fad: [ 70 -29   1  17]
nuti: [67 27 -4 -8]
Rus: [27 -8 -5 67]
Rafi: [ 18 -19   2 -39]
beri: [ 29 -45 -37  -8]
nime: [-60  -8 -15  -3]
lom: [-25  24  -7 -43]
seget: [ 66 -31  -8   2]
pir: [ -7 -35 -43  30]
Kigi: [  1  -7 -15  -3]
order: [ -3   1  -7 -15] : Kigi
order: [-8 -5 27 67] : Rus
order: [67 -4 27 -8] : nuti
tail: [ -8 -15] : [-3]
order: [-39   2 -19  18] : Rafi
find: [ 29 -45 -37  -8] : beri

gupeg: [ -5 -60  38  59  -6 -39 -11  -7 -37 -59 -33 -17  10   4 -18  -3   3 -11
  29 -31 -18 -42  -2  -9 -35  61 -23 -43  31  32 -34   6  38]
legi: [ 29 -18 -39 -23   3 -35 -59 -42 -37  38 -34  59 -31  61  -5   6   3  -7
  -9 -11  10  38 -33 -18 -17  -2  31  -6 -43 -60  -3  32 -11]
Netap: [  1 -18  10  13  12 -38 -62 -51 -43   3  -1  55 -22  40  -6   6  42   4
  14  44 -33  15 -22 -15  -8  42  79 -16  -8  16  -6  -7 -46]
present: [-23 -43  31  32 -34] : yes
order: [-60 -59 -43 -42 -39 -37 -35 -34 -33 -31 -23 -18 -18 -17 -11 -11  -9  -7
  -6  -5  -3  -2   3   3   6  10  29  31  32  38  38  59  61] : legi

Nos: [-17 -21  12 -60   1  10   5  23  15]
fotod: [-61 -12  32 -31  34  -5   6   2 -27]
lavo: [ 15   5  40  18  40  17 -11   5  -5]
zamu: [-31 -64   5  39   5  18 -11   4  36]
selo: [ 34 -44  -7  35   6 -64 -19  13 -43]
Fadi: [ 22  -1  -9 -80 -54  27 -18   4  29]
present: [-64   5  39   5] : yes
tail: [-11   5] : [-5]
len: [-17 -21  12 -60   1  10   5] : 7
both Fadi zamu:  : [4]
tail: [ 35   6 -64 -19] : [ 13 -43]
tail: [ 18 -11] : [ 4 36]
present: [-61 -12  32 -31  34] : yes

Nakit: [ 14  26 -13  21   9  17 -71 -35  56 -29]
Gelu: [ 15  28 -32  21  45   0 -44   5 -64  51]
fotep: [ -2  59 -15 -27  31  10 -59  -8 -21  51]
buz: [ 21 -35 -29  57  26 -13   9  17 -71  14]
muti: [ 21 -43 -25  57  21 -15  17  18 -64   7]
gavup: [-20   4  34 -44 -35   9  17 -15  73 -30]
Genit: [ -4 -58  24   9 -39  -7  62   4  37 -55]
Mefo: [ 11 -66  -1  45 -16 -15  54  15 -14 -36]
fabok: [  2  59 -18 -21  35  10 -59  -6 -28  51]
bog: [ 11  35 -32   9  45   3 -51   0 -57  51]
Busid: [ -6  66  -4 -39  21  14 -59 -13  -6  45]
pipa: [ 19 -50 -13  57  12 -16  32  18 -49  -5]
order: [-35  26  21   9 -71  17 -13  14 -29  57] : buz
both Nakit pipa:  : [-13]

Rano: [-34 -65  30 -48  31  -7 -27  38 -29 -28 -27 -22 -22  46 -20 -48  36 -19
 -25  22 -61  17  39 -24 -27  19 -17 -59 -16 -28  14 -11 -43  44 -32   9
  47 -50  37  43   8   0  46 -44 -43 -21 -49  -6  36  -3 -33   6 -27 -38]
gid: [-22 -33  11  22   2   9  22  17  28  26  15  26  26  11  28 -27  12  26
  26   6 -32   1   9 -17  20   3   0 -33   6  19   1   6 -70 -15  22   8
 -23  33  42  46  -8   3 -15  29  28 -37  32 -13  34 -14  22   8  25  27]
kubes: [ -9  -9  14 -48  30  11 -54   4 -54 -54 -54 -44 -51   3 -15  26   5 -47
 -57   2 -12   1   5  -7 -58   4  14 -12  26 -46   1  24 -13 -54   8   1
 -57  12   6   8  14 -29 -40  13  11  -7  13   0  -2  25  11  -8  10  12]
dumin: [ -6  -9  14 -48  30  11 -54   4 -54 -54 -54 -44 -51   3 -53  -8   5 -47
 -57   2 -12   1   5  -7 -58   4  14 -12  26 -46   1  24 -13 -54   8   1
 -57  12   6   8  14 -29 -40  13  11  -7  13   0  -2  25  11  -8  10  12]
fovir: [ 25  40  -5  -5   5   7   1 -19  -1  -1   2  -6  -4 -23  -5  33 -18  -5
  -3 -13  38 -10 -20  17   0  -8  14  38  13  -1  -8  10  42  -3  -1  -3
  -1  -7 -20 -22   8  -2  -9  -5  -2  27  -5  11 -16  12  -2 -20  -2  -4]
Dazen: [ 17  27 -20 -26 -16 -11 -32  15 -27 -29 -28 -25 -29  13 -29  25  17 -28
 -31  13  27   9  13   9 -28   0  -6  26 -12 -25   9 -13  31 -33 -16   8
 -30 -23  13  17 -11 -22 -21 -20 -21  21 -22  10  14 -13 -15  35 -16 -18]
levov: [-22 -33  11  22   2   9  22  17  28  26  15  26  26  11  28 -27  12  26
  26   6 -32   1   9 -17  20   3   0 -33   6  19   1   6 -35  27  18   3
  20  10   7  11  11  18  21   6  21 -25  13  -7   8   6   0 -33  12   1]
Kub: [  8  16 -15  39  -6   0  45 -25  44  47  42  33  37 -23  45  14 -20  40
  46 -13  14  -9 -21   4  43  -3   7  16   5  38  -9  -1  19  40  -7  -1
  43 -17 -19 -19   4  10  35 -16 -12   8 -16   5 -18   1 -11 -10  -7 -14]
Mul: [ 18  29  19 -16 -25 -17 -16  -2 -17 -16 -10 -18 -15  -3 -15  25   0 -16
 -13   3  31   3  -1   9 -11  -4  -9  32 -24 -15   4 -23  35  -9  17   6
  -9  20  -1  -1 -22   2 -16  19  19  20  20  10   3 -24  14   0  13  15]
tail: [ 31 -33] : [-16   8 -30 -23  13  17 -11 -22 -21 -20 -21  21 -22  10  14 -13 -15  35
 -16 -18]
present: [-27  12  26  26] : yes
tail: [ 0 45] : [-25  44  47  42  33  37 -23  45  14 -20  40  46 -13  14  -9 -21   4  43
  -3   7  16   5  38  -9  -1  19  40  -7  -1  43 -17 -19 -19   4  10  35
 -16 -12   8 -16   5 -18   1 -11 -10  -7 -14]
tail: [-15  25] : [  0 -16 -13   3  31   3  -1   9 -11  -4  -9  32 -24 -15   4 -23  35  -9
  17   6  -9  20  -1  -1 -22   2 -16  19  19  20  20  10   3 -24  14   0
  13  15]
present: [ 14 -29] : yes

Vamen: [15 22  3 14 23]
lamon: [ 15 -42 -16 -73 -49]
suno: [-16  15 -49 -72 -42]
zalo: [15 22  3 39 30]
Doza: [-43 -25 -42 -33 -43]
both Doza lamon:  : [-42]
order: [14 23  3 22 15] : Vamen
present: [-24 -42] : no
order: [ 15 -49 -16 -42 -73] : lamon
len: [15 22  3 39] : 4
both lamon Doza:  : [-42]

pim: [ 56 -24   6  -8   4 -39  60 -70  22  27]
voto: [ 56 -23   3  26   4 -33  54 -43 -86 -19]
gogo: [ 51   1   6  -8   4 -33  54  -3 -86 -19]
tail: [ 56 -23] : [  3  26   4 -33  54 -43 -86 -19]
present: [ 59 -70] : no
tail: [54 -3] : [-86 -19]
len: [ 56 -24   6  -8   4 -39  60 -70  22  27] : 10

kog: [19 30 -1 13 -9 32  3]
Futo: [-1  3 32 19 30 12 -9]
fonu: [-41  -7  -3  62 -46 -18 -17]
present: [32 19 30] : yes
present: [19 31] : no
order: [-9 12 30 19 32  3 -1] : Futo
present: [19 29 12] : no

Vezub: [  1  -3  -9  -2 -32]
kogor: [-9 35 -5 16 32]
Dibe: [ 21  12   2  12 -18]
Rilit: [  1  -3  -9 -30  -1]
fitu: [  8 -28   0  22 -65]
mez: [ 7 45  7 -1 -3]
viguv: [ 7 45 -7 46 14]
Vudut: [-4 78  8 58 30]
Dosan: [ 37 -17   1 -15  36]
Fimo: [  8 -28   0 -29  31]
dudi: [-23 -20  -1 -35  52]
tail: [-23 -20  -1 -35] : [52]
present: [45 -7 46] : yes
order: [-30  -9  -3  -1   1] : Rilit
order: [-32  -9   1  -2  -3] : Vezub

zani: [ 70 -42  10  23]
saf: [ 45  -6  11 -16]
lobez: [ 44  -6  12 -25]
len: [44 -6] : 2
tail: [-6 11] : [-16]
len: [45 -6 11] : 3

lituz: [ 24 -11 -15  11  62   1 -12 -12   4  29 -21 -10  40  -1  -8  30 -10  -1
 -20 -13   2 -16  10  -9  -2 -16   2 -14]
ruzuz: [ 21   2  -5 -33  14 -46  59  12   3  11   0   6 -60   2  13   2  19   1
  -8   0  28   8   4  -4 -10  26 -25  -6]
tonus: [-66  15  -1  -9  46   6  -4   0   5  -9 -11  42  67 -11 -31 -10  -5  13
 -31 -27 -11  -5   0   1  21  -7 -14   7]
fudod: [  2 -18   2  -5  49 -40 -23   4  15  -7 -27   3 -50  -8  -6  21   9  -7
 -15  24  13  27   8 -12  32  -3  25   2]
zud: [ 24 -11 -15  11  62   1 -12 -12   4  29 -21 -10  40  -1  -8   2 -10  -1
 -20 -13   2  26   9  11   2  10  24  -9]
Mup: [  2 -18   2  -5  49 -40 -23   4  15  -7 -27   3 -50  -8  -6  21   9  -7
 -15  24  13  27 -12   9  22 -37   3   6]
find: [  2 -18   2  -5  49 -40 -23   4  15  -7 -27   3 -50  -8  -6  21   9  -7
 -15  24  13  27   8 -12  32  -3  25   2] : fudod
find: [ 24 -11 -15  11  62   1 -12 -12   4  29 -21 -10  40  -1  -8  30 -10  -1
 -20 -13   2 -16  10  -9  -2 -16   2 -14] : lituz

Tusu: [ 20   4  10 -25  32]
seba: [ 36 -12  11 -25  32]
paf: [ 50 -34  -6   1  45]
peduz: [ 15  23  26  -3 -57]
bivip: [-31  14  32 -46  15]
nupi: [-15  -2  -9  60   6]
tor: [ -5  14 -47  25 -29]
Mun: [-81  20 -54 -48  53]
present: [ 15  23  25  -3 -57] : no
tail: [15 23 26 -3] : [-57]
len: [ -5  14 -47  25 -29] : 5
order: [-46 -31  14  15  32] : bivip
len: [ 36 -12  11 -25  32] : 5

lafu: [-7 29 -3 11]
nim: [-10  59  14  53]
labi: [-11  67  12  43]
daru: [-12  35  12   4]
Sisi: [-4 66 14 52]
belo: [ 14  -4 -16  52]
basi: [ 5 -7  1 -8]
Tuvad: [ -4 -15  14  52]
beru: [  1 -12  -8 -17]
both lafu basi:  : [-7]
len: [-10  59] : 2
len: [-7 29 -3] : 3
tail: [-12  35] : [12  4]
order: [ 52  14 -15  -4] : Tuvad

keme: [  3  -6   7  28  15 -36   8 -16 -26]
kov: [-33   2  46 -16  33 -11  27 -25  38]
Tus: [ 13  -6  10 -26  -3 -14   7 -16   0]
sumob: [-17 -12   3 -19  25  18  26  16  20]
robog: [ -8  20  -3  21 -29 -31  29 -11   7]
zilu: [ -5 -14  19  -9  12 -14  -4  27  12]
rif: [ 13  -6  10 -26  -3 -14   7 -16 -17]
Dek: [-54   7   7  10 -22  11 -55 -32  14]
vove: [ 13 -13   2  33  10 -21   6  29 -23]
bomen: [ 23 -10  25  -3   4   1 -10  -2 -35]
Medu: [-66  42   2  30   2   7  25 -41   1]
len: [ 13  -6  10 -26  -3 -14   7 -16 -17] : 9
tail: [ 12 -14  -4  27] : [12]
len: [ 13  -6  10 -26  -3 -14   7 -16] : 8

tula: [  2   1  31  -7  -5 -16  11 -20  -2   4   3   1 -14 -30 -11  37   1  -1
  -1  -9 -26 -23]
Pelup: [  8   1  27  -1   0 -18  14 -14 -13   4   6   1 -10 -27   1  45  -3  -5
   4 -20 -17 -11]
numaf: [-27 -11   8 -13  31 -14 -10  -6   1   8  22  -6 -17  -2  10  29 -11  19
   3  -2  -9 -79]
mepak: [  5  49  63  36   6 -23   8  18   4  -3 -30  30  60 -56 -18 -44  81  58
  15  14 -70  -7]
fud: [ 19  -9  31 -10   8 -11   8 -17 -13  -2   3  10  -6 -27 -11  22   1 -13
  -2  -6 -79  29]
Kig: [ 81  58  14  49  -5 -15   4 -56  18  36  62  -7  30   8 -44  15   5 -30
 -18 -23  -3   6]
len: [ 19  -9  31 -10   8 -11   8 -17 -13  -2   3  10  -6 -27] : 14
len: [  2   1  31  -7  -5 -16  11 -20  -2   4   3   1 -14 -30 -11  37   1  -1
  -1] : 19
order: [  6  81  58  14  49  -5 -15   4 -56  18  36  62  -7  30   8 -44  15   5
 -30 -18 -23  -3] : Kig
order: [ 29 -79  -6  -2 -13   1  22 -11 -27  -6  10   3  -2 -13 -17   8 -11   8
 -10  31  -9  19] : fud
order: [  4  -3 -30  30  60 -56 -18 -44  81  58  15  14 -70  -7   5  49  63  36
   6 -23   8  18] : mepak
tail: [ -5 -16] : [ 11 -20  -2   4   3   1 -14 -30 -11  37   1  -1  -1  -9 -26 -23]

Peku: [ 19 -23  84 -12 -37 -23  69]
Lomo: [ 22 -11 -37  84  19  69 -23]
Lop: [-24  -6  13 -10 -41 -20  71]
fisu: [-42 -23 -24 -20 -30 -11  56]
fosa: [ 19 -23 -43 -20 -30 -11  56]
order: [-43  19 -23 -30  56 -11 -20] : fosa
order: [-12  84 -23  69 -37 -23  19] : Peku
find: [ 19 -23 -43 -20 -30 -11  56] : fosa

ras: [ -9  26 -56  19 -27   8 -17  29  46  24  21  -5  20 -24  -2  -7 -28  11
  15  -8 -15 -32  -1 -20   0 -34  21   0]
zime: [ 30 -18  14  12 -43  25  24   4  14 -17  -9  -6  20 -24 -10 -17  10  10
 -33 -13 -13  28 -21  -6   0  -7   2  19]
kug: [  7   6  28  15  17   9   8  14  28   9 -30 -24 -12  -8 -26  15 -20  -6
 -28 -19   3  22 -16 -23 -44 -32  10  68]
subi: [-35  15 -16  21  -6 -11  -4  23  43  12 -11  -6   3 -14  40  -8 -31   4
 -15 -19  -7 -28   6  14   8 -33  17   3]
pep: [-10  39 -49  11  16 -22 -11  -4  18  32  45   0   6 -35  11  23 -50  44
   0  26  -5 -49  13 -16  -4  -9  24  -6]
present: [-19  -8 -28   6  14] : no
find: [ 30 -18  14  12 -43  25  24   4  14 -17  -9  -6  20 -24 -10 -17  10  10
 -33 -13 -13  28 -21  -6   0  -7   2  19] : zime
present: [14  4 24 25] : no
tail: [ -5  20 -24] : [ -2  -7 -28  11  15  -8 -15 -32  -1 -20   0 -34  21   0]

